These are the activations of a small network on made-up records, seen along a few directions, one row for each record.
After each row come some of the record's fields: ZAPIN, ZUTER, SOM, SOLEV, FEMEF.
The largest differences between rows may come from other fields.
In the rows, 500 means zero.
Strong random noise was added to every row along 16 fixed directions; ignore it. To show where, here is one row again and again, with new noise each time:
[526 796 614 417 257 561 615 342 445 601 621 738 292 414 456 449 423 450
 258 419 572 464 528 371 556 379 696 724 599 405 579 476 400 179 570 329
 599 465]
[324 299 607 501 551 687 558 495 495 414 679 446 472 450 254 647 464 284
 471 686 394 514 385 560 349 269 709 556 437 641 749 728 366 676 631 626
 284 320]
[739 534 706 528 359 330 470 408 278 316 461 285 466 436 655 380 474 280
 317 293 823 409 514 503 655 417 310 558 492 696 188 125 643 309 483 677
 676 487]
[501 353 347 510 550 556 413 448 420 562 582 509 428 424 448 473 458 513
 647 546 508 464 560 499 368 479 503 431 555 421 609 444 426 578 475 429
 438 554]
[641 515 699 662 407 335 520 480 204 502 649 427 523 346 360 221 536 395
 376 433 714 472 600 578 407 434 597 295 569 330 877 402 288 396 675 499
 483 433]
[755 548 435 527 529 670 624 414 343 647 603 419 321 512 486 601 695 348
 832 345 474 491 566 368 407 524 526 659 387 466 616 242 483 403 550 431
 483 665]
[555 384 477 822 637 523 434 663 294 392 547 393 555 498 431 460 428 327
 511 402 472 542 495 799 403 483 502 202 361 631 569 551 504 676 409 763
 726 444]
[699 459 355 808 697 503 476 405 435 536 355 642 445 249 425 570 535 399
 499 385 311 586 531 330 360 570 367 383 465 521 662 573 653 580 464 562
 783 474]
[640 526 531 403 526 463 407 378 574 792 415 277 614 361 549 584 862 526
 672 667 461 575 466 346 530 396 231 537 443 700 579 235 602 496 560 424
 443 832]
[484 609 248 533 505 422 602 514 585 367 515 720 548 307 389 582 739 697
 427 327 347 587 649 249 505 705 377 493 707 343 312 348 770 253 301 492
 895 495]
[756 626 393 516 593 552 244 533 367 577 361 597 201 917 772 246 300 612
 448 361 533 385 680 293 687 509 219 784 382 482 446 444 689 345 713 342
 528 463]
[499 205 576 605 539 346 454 687 490 254 634 481 481 393 381 401 682 634
 329 277 537 604 592 534 486 495 559 290 389 495 509 377 471 483 560 658
 712 311]
[442 588 278 491 601 711 629 558 393 423 590 527 611 538 338 613 592 371
 689 518 275 581 633 455 501 574 464 560 737 372 489 508 680 339 381 609
 642 507]
[610 501 475 582 584 458 541 352 376 403 451 678 458 597 334 705 610 331
 568 442 647 300 483 309 462 579 581 613 179 619 653 651 435 669 683 416
 508 491]
[313 644 396 282 348 498 625 537 638 409 643 530 583 659 413 616 645 699
 595 644 606 361 475 507 497 623 592 607 516 506 310 494 469 469 405 330
 353 602]
[471 449 545 563 588 366 373 601 609 542 360 741 629 393 473 395 631 705
 316 383 362 744 598 462 645 527 508 247 495 391 630 676 522 441 578 523
 864 472]
[551 344 480 611 599 572 464 321 510 444 247 657 501 478 444 557 410 507
 489 489 509 491 559 376 635 449 528 484 459 592 605 631 567 499 499 510
 648 606]
[367 395 369 520 571 398 348 498 546 344 498 667 511 429 444 672 540 503
 333 425 489 458 467 417 507 476 396 495 376 675 296 512 644 635 434 599
 770 415]

[320 596 380 318 463 309 394 366 514 524 546 517 553 691 609 588 511 576
 581 545 685 236 438 383 501 503 384 683 381 504 378 323 532 638 546 354
 312 645]
{ZAPIN: bebad, ZUTER: kub, SOM: mevev, SOLEV: siles, FEMEF: zazak}
[624 381 569 225 308 423 524 558 495 343 732 465 333 467 395 530 679 499
 417 509 781 404 496 536 544 557 656 558 318 713 254 346 251 439 572 366
 492 405]
{ZAPIN: bebad, ZUTER: perev, SOM: forag, SOLEV: siles, FEMEF: sugu}
[589 405 561 452 663 533 284 545 455 665 274 484 534 519 691 410 433 426
 521 412 363 699 600 445 688 430 303 491 597 403 519 518 599 463 592 603
 584 491]
{ZAPIN: ril, ZUTER: perev, SOM: mevev, SOLEV: siles, FEMEF: leta}
[515 353 528 554 547 389 427 710 551 497 568 314 546 453 497 343 604 691
 477 519 506 585 535 665 451 542 467 271 454 478 533 404 406 579 483 528
 451 445]
{ZAPIN: ril, ZUTER: perev, SOM: mevev, SOLEV: siles, FEMEF: mito}
[612 280 401 287 510 687 426 479 494 383 599 492 238 391 421 550 363 349
 396 651 486 503 521 503 570 415 535 639 491 783 278 479 423 444 475 481
 569 329]
{ZAPIN: ril, ZUTER: perev, SOM: mevev, SOLEV: siles, FEMEF: mito}
[519 496 599 608 370 448 719 526 518 133 462 370 539 632 455 416 409 619
 361 491 678 356 511 581 577 589 555 512 542 619 330 429 592 355 372 595
 455 465]
{ZAPIN: bebad, ZUTER: perev, SOM: forag, SOLEV: siles, FEMEF: mito}
[227 511 442 372 356 415 409 526 512 448 720 620 453 450 462 683 462 469
 318 452 569 390 394 586 438 403 556 564 453 621 264 386 458 598 375 546
 602 460]
{ZAPIN: bebad, ZUTER: perev, SOM: mevev, SOLEV: siles, FEMEF: leta}
[379 546 572 578 400 438 621 494 489 479 590 351 747 438 147 507 757 646
 396 809 577 396 553 519 482 418 533 416 606 595 847 416 436 410 494 452
 343 669]
{ZAPIN: bebad, ZUTER: perev, SOM: mevev, SOLEV: siles, FEMEF: tig}
[376 676 515 459 370 540 759 555 533 409 727 417 583 447 328 636 730 480
 550 533 511 460 452 489 374 556 591 602 605 411 443 439 510 424 428 497
 368 435]
{ZAPIN: bebad, ZUTER: kub, SOM: mevev, SOLEV: radul, FEMEF: dubar}
[357 810 366 524 612 452 309 558 136 590 566 611 707 780 550 518 424 182
 594 430 507 389 553 570 535 489 308 547 532 328 548 595 624 594 600 610
 622 489]
{ZAPIN: bebad, ZUTER: kub, SOM: mevev, SOLEV: radul, FEMEF: dubar}
[378 256 607 207 539 528 293 636 495 322 363 337 753 689 569 218 303 536
 478 795 624 583 622 684 818 439 400 381 813 435 350 741 492 451 601 572
 304 368]
{ZAPIN: bebad, ZUTER: kub, SOM: mevev, SOLEV: radul, FEMEF: dubar}
[465 430 629 638 474 429 531 554 561 487 439 610 457 723 490 631 607 672
 523 248 672 401 463 594 575 529 761 436  46 602 566 495 325 642 522 469
 581 665]
{ZAPIN: ril, ZUTER: perev, SOM: mevev, SOLEV: siles, FEMEF: tig}
[594 201 550 476 584 378 551 330 403 356 266 435 770 325 496 448 630 461
 780 378 655 581 656 368 605 624 447 295 749 221 530 407 557 442 506 591
 504 626]
{ZAPIN: bebad, ZUTER: kub, SOM: mevev, SOLEV: radul, FEMEF: dubar}
[627 612 462 583 417 605 788 284 462 400 305 494 605 510 427 429 380 538
 639 588 613 418 608 496 633 632 631 476 733 422 566 506 527 242 321 408
 500 751]
{ZAPIN: bebad, ZUTER: kub, SOM: forag, SOLEV: siles, FEMEF: suzab}
[703 516 360 528 656 526 439 558 587 595 366 517 413 489 608 482 480 524
 581 574 267 598 477 391 392 677 283 500 502 536 463 657 627 607 533 434
 470 419]
{ZAPIN: bebad, ZUTER: perev, SOM: mevev, SOLEV: siles, FEMEF: sugu}
[625 454 485 758 527 439 547 574 484 405 483 438 501 489 323 373 582 695
 376 583 499 456 573 504 432 567 464 355 449 606 741 499 521 460 509 474
 512 511]
{ZAPIN: ril, ZUTER: perev, SOM: forag, SOLEV: siles, FEMEF: sugu}
[482 268 416 926 749 667 487 439 723 571 304 380 357 337 591 576 345 643
 488 434 124 642 401 455 360 315 384 449 377 687 654 425 769 657 308 708
 578 580]
{ZAPIN: ril, ZUTER: kub, SOM: mevev, SOLEV: siles, FEMEF: zazak}
[522 443 635 409 587 510 412 709 608 474 448 443 423 719 737 466 405 463
 491 391 404 622 402 609 557 531 488 537 307 555 292 681 506 648 617 608
 443 298]
{ZAPIN: ril, ZUTER: perev, SOM: forag, SOLEV: siles, FEMEF: dubar}
[494 561 355 591 512 660 594 700 694 474 476 360 441 521 619 471 346 675
 544 581 250 606 452 670 384 644 401 439 667 534 226 537 672 494 180 565
 470 467]
{ZAPIN: ril, ZUTER: perev, SOM: mevev, SOLEV: siles, FEMEF: bugu}
[375 588 432 377 512 407 603 424 413 298 544 372 734 416 456 440 432 334
 487 648 503 461 539 435 500 547 346 552 891 322 384 441 663 386 442 610
 389 361]
{ZAPIN: ril, ZUTER: kub, SOM: mevev, SOLEV: siles, FEMEF: zazak}
[399 314 562 264 471 807 588 493 706 483 522 507 253 633 617 648 368 518
 591 448 292 610 451 409 562 362 651 823 531 539 335 496 542 405 508 543
 327 460]
{ZAPIN: bebad, ZUTER: perev, SOM: mevev, SOLEV: siles, FEMEF: tig}
[762 276 363 436 641 501 337 546 525 654 532 373 325 213 529 401 475 452
 619 706 449 588 467 545 275 609 398 328 481 535 504 565 288 748 530 345
 339 337]
{ZAPIN: ril, ZUTER: perev, SOM: forag, SOLEV: siles, FEMEF: mito}
[452 812 629 279 366 354 675 410 528 631 431 543 757 460 566 551 573 388
 657 587 596 499 401 489 462 701 564 497 698 223 478 678 372 528 529 365
 261 552]
{ZAPIN: ril, ZUTER: perev, SOM: mevev, SOLEV: siles, FEMEF: leta}
[388 531 213 265 483 372 365 502 313 378 653 550 663 604 256 559 589 471
 538 804 699 219 629 442 496 641 345 541 651 512 437 467 458 549 503 331
 388 520]
{ZAPIN: bebad, ZUTER: perev, SOM: forag, SOLEV: siles, FEMEF: tig}
[309 550 659 183 460 250 456 244 695 726 444 619 662 214 636 591 737 510
 445 424 398 669 427 126 569 349 407 645 649 268 557 332 574 419 695 459
 481 574]
{ZAPIN: bebad, ZUTER: kub, SOM: mevev, SOLEV: siles, FEMEF: zazak}
[341 485 407 328 500 485 429 704 679 580 597 575 471 670 644 623 621 696
 637 366 393 567 448 569 477 597 531 515 350 447 265 466 477 627 449 464
 516 534]
{ZAPIN: bebad, ZUTER: perev, SOM: mevev, SOLEV: siles, FEMEF: leta}
[569 442 458 347 540 236 347 503 473 407 436 718 556 521 401 409 569 595
 360 583 696 403 594 392 604 680 492 408 396 466 539 687 326 581 710 291
 541 370]
{ZAPIN: ril, ZUTER: perev, SOM: mevev, SOLEV: siles, FEMEF: mito}
[443 570 703 573 267 341 654 378 681 540 359 655 575  98 591 378 418 699
 233 322 449 719 479 505 537 495 630 280 846 289 469 428 530 224 285 547
 756 590]
{ZAPIN: bebad, ZUTER: perev, SOM: forag, SOLEV: siles, FEMEF: tig}
[541 307 396 468 605 608 445 390 576 619 415 382 674 254 343 522 780 586
 634 762 334 673 604 363 566 379 325 400 681 601 694 380 626 371 478 511
 580 746]
{ZAPIN: ril, ZUTER: kub, SOM: forag, SOLEV: radul, FEMEF: sugu}
[729 679 510 465 487 513 540 506 381 411 488 481 531 633 458 473 589 323
 497 613 583 444 497 474 585 592 414 573 396 699 447 625 544 422 638 467
 565 459]
{ZAPIN: bebad, ZUTER: kub, SOM: forag, SOLEV: radul, FEMEF: sugu}
[401 665 657 568 361 388 685 554 511 632 596 639 571 563 415 483 657 672
 557 322 550 507 512 544 411 600 811 393 456 172 825 536 257 465 577 371
 405 612]
{ZAPIN: bebad, ZUTER: perev, SOM: forag, SOLEV: siles, FEMEF: tig}
[442 452 473 653 458 413 440 269 623 399 258 457 596 250 619 546 247 476
 373 670 624 389 302 533 415 451 308 387 595 740 245 592 684 698 241 589
 498 543]
{ZAPIN: ril, ZUTER: kub, SOM: forag, SOLEV: radul, FEMEF: sugu}
[574 777 494 632 590 490 612 256 516 571 268 581 615 433 392 820 715 314
 523 554 491 365 417 123 489 539 306 769 407 596 599 618 726 585 561 440
 454 550]
{ZAPIN: ril, ZUTER: kub, SOM: mevev, SOLEV: radul, FEMEF: dubar}
[438 300 601 428 551 511 325 551 516 406 567 447 398 563 379 522 695 583
 165 452 463 525 638 289 770 173 385 741 355 755 552 220 640 282 689 621
 673 433]
{ZAPIN: ril, ZUTER: perev, SOM: forag, SOLEV: siles, FEMEF: dubar}
[201 698 558 589 318 409 643 539 320 450 814 578 551 658 385 617 543 466
 459 237 628 323 480 647 402 427 755 540 413 354 604 287 407 467 437 598
 548 596]
{ZAPIN: bebad, ZUTER: perev, SOM: mevev, SOLEV: siles, FEMEF: dubar}
[487 590 522 567 420 480 555 267 483 661 502 659 451 321 384 645 587 479
 510 486 632 382 454 380 414 432 646 540 395 477 717 492 357 547 520 328
 495 640]
{ZAPIN: ril, ZUTER: kub, SOM: mevev, SOLEV: radul, FEMEF: dubar}
[478 684 558 180 449 432 533 560 636 394 355 487 731 737 506 457 610 604
 422 789 497 500 547 365 762 633 327 666 681 556 331 677 645 319 627 402
 359 479]
{ZAPIN: bebad, ZUTER: perev, SOM: mevev, SOLEV: siles, FEMEF: tig}

Which values does each new row have?
[489 402 513 474 572 389 409 419 373 339 353 519 528 634 614 387 308 438
 461 405 583 401 594 299 566 520 305 635 687 311 456 497 677 480 625 582
 350 356]
{ZAPIN: bebad, ZUTER: perev, SOM: mevev, SOLEV: siles, FEMEF: sugu}
[408 674 519 622 569 471 495 676 612 625 603 400 571 563 391 696 837 561
 382 575 212 552 387 415 385 418 303 621 303 741 663 446 695 594 583 593
 489 523]
{ZAPIN: bebad, ZUTER: perev, SOM: mevev, SOLEV: siles, FEMEF: leta}
[416 501 220 709 599 580 569 462 547 497 434 569 640 492 394 704 699 663
 747 434 431 468 554 462 459 608 459 401 458 486 491 402 671 535 239 522
 709 785]
{ZAPIN: ril, ZUTER: kub, SOM: forag, SOLEV: radul, FEMEF: sugu}
[826 729 642 610 506 523 656 464 511 659 423 461 379 326 621 450 451 272
 563 528 384 615 319 483 253 650 486 483 473 473 588 785 448 608 617 426
 351 326]
{ZAPIN: ril, ZUTER: kub, SOM: mevev, SOLEV: radul, FEMEF: dubar}
[514 470 639 253 497 714 458 449 519 759 361 395 550 652 663 408 460 485
 705 587 381 674 602 463 746 333 485 636 724 363 615 454 502 277 616 478
 331 713]
{ZAPIN: bebad, ZUTER: perev, SOM: forag, SOLEV: siles, FEMEF: tig}
[378 550 451 709 540 406 334 534 503 727 574 669 511 397 514 521 691 655
 429 257 439 578 517 501 457 361 502 347 290 423 684 358 498 544 496 526
 838 629]
{ZAPIN: ril, ZUTER: kub, SOM: forag, SOLEV: radul, FEMEF: sugu}
[492 507 532 243 514 466 287 374 359 623 324 538 670 686 568 389 425 448
 554 652 678 433 655 462 830 413 409 544 607 453 568 514 450 394 650 398
 472 697]
{ZAPIN: ril, ZUTER: perev, SOM: mevev, SOLEV: siles, FEMEF: dubar}
[442 650 452 577 608 575 374 456 501 740 336 463 603 737 581 560 377 464
 616 761 382 405 394 529 457 429 327 570 425 637 707 709 581 730 563 453
 267 683]
{ZAPIN: bebad, ZUTER: perev, SOM: mevev, SOLEV: siles, FEMEF: leta}
[347 483 448 408 542 462 597 723 630 298 544 521 543 637 613 483 378 562
 574 434 334 579 445 540 346 749 492 493 681 233 252 725 588 617 459 593
 302 200]
{ZAPIN: bebad, ZUTER: perev, SOM: mevev, SOLEV: siles, FEMEF: tig}
[446 568 575 358 281 415 479 524 408 516 564 464 587 664 529 344 500 667
 495 491 772 402 616 677 701 484 610 425 573 451 452 268 356 281 443 402
 525 753]
{ZAPIN: bebad, ZUTER: perev, SOM: forag, SOLEV: siles, FEMEF: tig}
[502 679 533 549 413 609 435 485 401 574 507 657 431 532 373 372 262 449
 245 695 576 432 528 638 597 379 636 474 534 589 675 773 343 422 536 371
 580 451]
{ZAPIN: bebad, ZUTER: kub, SOM: mevev, SOLEV: radul, FEMEF: dubar}
[569 510 681 427 303 447 636 406 600 435 638 535 269 350 427 571 594 512
 343 457 694 391 378 360 380 473 676 677 354 574 460 484 331 510 617 332
 310 331]
{ZAPIN: bebad, ZUTER: kub, SOM: mevev, SOLEV: radul, FEMEF: dubar}
[330 625 509 731 479 621 671 713 609 410 589 578 421 762 444 485 348 703
 407 422 370 471 455 715 414 553 761 470 365 466 589 709 457 540 397 534
 475 423]
{ZAPIN: ril, ZUTER: perev, SOM: mevev, SOLEV: siles, FEMEF: dubar}
[108 767 638 169 386 498 433 515 534 742 563 711 666 666 645 643 456 382
 485 423 383 596 413 525 633 349 600 683 633 260 467 624 468 473 593 538
 467 548]
{ZAPIN: bebad, ZUTER: perev, SOM: mevev, SOLEV: siles, FEMEF: leta}
[404 607 203 625 492 331 328 381 424 414 595 717 434 433 241 526 403 586
 228 826 670 106 472 330 252 547 315 557 483 637 616 678 514 742 526 236
 370 355]
{ZAPIN: bebad, ZUTER: kub, SOM: mevev, SOLEV: radul, FEMEF: dubar}
[312 738 201 427 417 421 469 778 564 444 891 605 462 562 354 419 610 776
 295 613 422 447 549 667 427 604 530 427 466 531 353 409 451 408 364 355
 725 399]
{ZAPIN: bebad, ZUTER: kub, SOM: mevev, SOLEV: siles, FEMEF: zazak}
[380 410 617 289 453 270 558 349 532 316 529 458 554 575 621 654 507 359
 603 387 768 315 333 423 465 543 579 632 307 490 274 430 417 728 611 516
 260 432]
{ZAPIN: bebad, ZUTER: kub, SOM: mevev, SOLEV: siles, FEMEF: zazak}
[543 541 402 503 417 522 554 345 618 617 532 340 535 307 495 655 657 520
 654 718 490 451 333 480 318 474 366 496 480 772 425 336 584 594 340 441
 410 768]
{ZAPIN: bebad, ZUTER: kub, SOM: forag, SOLEV: radul, FEMEF: sugu}
